These are the activations of a small neural network, seen along a few directions. Each row is one input.
In each table, some parts of the input vary, and every possible input appears once, in random order.
Descriptions start from the smaller parts, as in this example, which fits no table here: one of 8 places around a ring, together with either a single point or one of 9 places along a line or (one of 3 separate values, together with one of 4 places along a line).
Shared parts are said once, and a part with two or three values counts as separate values.
In the rows, zero is written as 128.

Other details of the inputs vary at random and push rows far along three fixed directions, the same in every table; ignore that.

Rows:
row 1: [135 141 156 143 114 138 157 161 103  75 118]
row 2: [ 73 153 134 118  71 147 153  55  91  99 122]
row 3: [121 127 158  99 235 114  82  59 144 161 127]
row 4: [101 135 128 102 234 126  81  84 145 188 160]
row 5: [ 97 128 160 102 229 125  76  77 148 176 148]
row 6: [164  78  96 127  48  79 100 169 149 192 118]
row 7: [173  60 115 125  48 103 111 158 177 182  89]
row 8: [117 142 151 134 152 128 117 153 139 101 141]
row 9: [167 138 143 174 190 140 167 201 106  38 136]
row 10: [141 145 159 167 187 167 170 222 146  53 121]
row 11: [165  68 102 128  48  82 110 166 151 192 135]
row 12: [129 153 162 179 176 135 143 226 123  47 129]
row 13: [156 124 128 121 145 123 140 131 111 119 121]
row 14: [129 145 116  98 238 120  91  67 152 174 157]
row 15: [166 105 110 133 151 104 121 136 142 164 145]
row 16: [ 86 163 102 115  77 144 152  55  80 100 106]
row 17: [ 49 167 133 109  69 146 148  80  98 118 124]
row 18: [142 139 155 177 184 176 158 217 142  53 123]
row 19: [ 91 164 103 107  72 149 150  55  87  98 121]
row 20: [167  78 105 116  50  84 112 172 146 198 127]
row 21: [123 122 163  98 233 127  81  60 138 166 137]
row 22: [ 64 160 114 111  65 172 152  66 132 110 112]
row 23: [194  81  96 120  54  87 123 158 137 196 121]
row 24: [148 141 128 154 121 149 157 161  89  69 121]
row 25: [147  88 137 131 143 129 124 142 175 152 121]
row 26: [168 103 150 120 140 106 101 133 146 136 126]
row 27: [ 48 157 130 120  67 144 147  72 103 112 133]
row 28: [ 80 175  90 124  76 160 154  67  82 123 134]
row 29: [167 118 105 135 152 103 114 143 138 158 129]
row 30: [130 144 110 152  72 130 146 194 121  89 139]
Description of these inputs: one of 5 separate values, together with either a single point or one of 5 places around a ring.
The inputs of row 13 and row 16 match in every part but the choice among 5 separate values. If row 17 is changed in the same way as row 13 into row 16, which row does it become? -> row 12
Start at row 4 and move only the place on the ring of 5, one step at a time. The first step leads to row 5. Which rows follow, in order? -> row 21, row 24, row 28
Which other rows does row 1 become when the choice among 5 separate values takes its other values? List them by row number. -> row 2, row 3, row 21, row 26

Rows:
row 31: [159 128 137 154 134 132 137 177 118  92 132]
row 32: [145 115 127 105 176 110 101 106 147 187 136]
row 33: [ 73 183 129 127 163 156 149  83  88  90 128]
row 34: [170  86 131 138  64 102 118 173 160 135 102]
row 35: [137 134 142 129 194 139 123 122 128 106 144]
row 36: [146 135 134 130 185 121 127 158 136 130 136]
row 37: [159 124 135 136 186 123 108 136 137 141 138]
row 38: [106 111 118 111  26 116 114 115 128 157 119]
row 39: [149 131 168 169 122 138 156 220 127  65 123]
row 40: [127 130 119 137  69 138 160 136 105  98 121]
row 41: [158  89 125 151 105 100 123 159 150 151 138]
row 42: [134  95 129 105 173 123  80 105 167 196 140]
row 43: [120 139 115 134  75 136 143 113  99 129 117]
row 44: [157 118 136 139 159 120 122 149 124 133 127]
row 45: [176 104 118 142 101 100 112 171 135 142 119]
row 46: [172  78 117 122  74  96 116 145 127 164 111]
row 47: [ 97 150 117 109 125 145 134  69 119 134 142]
row 48: [108 120 103 142  31 110 143 128 121 127 125]
row 49: [127 119 117 119  68 125 143 115 109 123 116]
row 50: [103 135 137 122  61 125 128 119 128 119 117]
row 51: [ 68 188 120 119 162 157 147  82 105  83 142]
row 52: [ 79 166 118 147  96 166 152 150 109  69 125]
row 53: [120 109 123 116  36 127 127  87 142 156 106]
row 54: [ 92 144 117 102 129 139 136  72 117 136 131]
row 55: [154 122 130 131 156 120 130 154 138 136 135]
row 56: [161  79 119 154  64  95 135 175 139 152 127]
row 57: [122 140 110 123  73 134 139 113 117 138 130]
row 58: [ 69 193 126 125 164 158 153  84  95  97 134]
row 59: [154 131 136 176 127 153 157 216 138  65 118]
row 60: [156 104 136 122 179 115 107 124 130 153 129]
row 61: [137 108 148 120 160 119 116 124 159 146 113]
row 62: [128 124 102 118  37 121 128  93 117 166 122]
row 63: [141  99 124 107 171 111  85 110 176 180 120]
row 64: [162 133 135 168 130 140 166 216 116  67 134]
row 65: [ 90 133 134 123  69 143 138 122 113 128 126]
row 66: [126 131  98 121  32 116 135 125 118 141 118]
row 67: [169 105 124 141 108 107 126 169 126 140 116]
row 68: [ 66 138 139  87 141 136 107  59 129 169 135]
row 69: [ 69 168 132 135 156 174 147 117 111  94 133]
row 70: [153 106 127 113 163 119 106 113 150 161 143]
row 71: [109 136 139 132 191 148 126 152 137 115 133]
row 72: [154  97 125 106 175  97  81 101 145 175 129]
row 73: [131 112 160 115 154 114 110 132 152 148 125]
row 74: [154 104 130 114 162 117 106 108 148 156 140]
row 75: [127 141 142 153 187 156 145 168 140  90 121]
row 76: [117 118 102 108  36 121 144  99 114 151 118]
row 77: [ 84 197 122 143 152 156 152 116  98  71 136]
row 78: [137 109 132 122 166 125 116 137 160 151 114]
row 79: [176 108 117 140 100 102 126 189 144 126 127]
row 80: [109 148 134 129 148 149 148 111 104  92 131]
row 81: [156 124 155 168 131 139 156 204 140  74 113]
row 82: [ 73 142 120 123 127 127 140  78 119 137 136]
row 83: [102 138 120 104 136 140 132  75 120 142 135]
row 84: [117 123  97 110  32 122 133  99 118 139 120]
row 85: [151 138 130 150 134 129 157 194 123  87 128]
row 86: [151 106 133 118 169 112 118 130 140 141 130]
row 87: [ 99 147 126 114 136 138 131  79 104 132 127]
row 88: [ 94 147 115 105 126 133 126  71 118 122 132]
row 89: [108 160 123 132 146 134 127 110 108 103 128]
row 90: [154 105 131 108 179 108  84  90 145 186 136]
row 91: [153 114 126 113 162 115 106 116 152 166 142]
row 92: [133 104 148 115 154 120  92 125 155 169 143]
row 93: [127 147 143 133 199 134 131 137 115 102 132]
row 94: [103 162 126 133 146 137 134 118 104  87 128]
row 95: [137 135 139 134 197 138 119 123 121 112 141]
row 96: [151 132 164 170 119 140 149 215 132  63 130]
row 97: [154 107 131 115 173 105  99 124 145 142 133]
row 98: [104 158 121 127 124 142 141  99 106 128 129]
Describe the family of inputs behind these rows. -> one of 4 places along a line, together with either a single point or one of 5 places around a ring or one of 11 places around a ring
The inputs of row 69 and row 42 match in every part but the place on the line of 4. If row 83 is changed in the same way as row 69 into row 42, which row does it become? -> row 70
The inputs of row 78 and row 59 match in every part but the place on the line of 4. If row 33 is changed in the same way as row 78 into row 59, which row does it become? -> row 90
Which other rows does row 63 become when the place on the ring of 5 takes its other values? List them by row number. -> row 34, row 38, row 50, row 52
Which other rows does row 98 become when the place on the ring of 11 takes its other values? List them by row number. -> row 32, row 40, row 43, row 44, row 55, row 60, row 64, row 80, row 83, row 87
Start at row 57 and move only the place on the line of 4, one step at a time. The first step leads to row 32. Which rows follow, in order? -> row 36, row 66
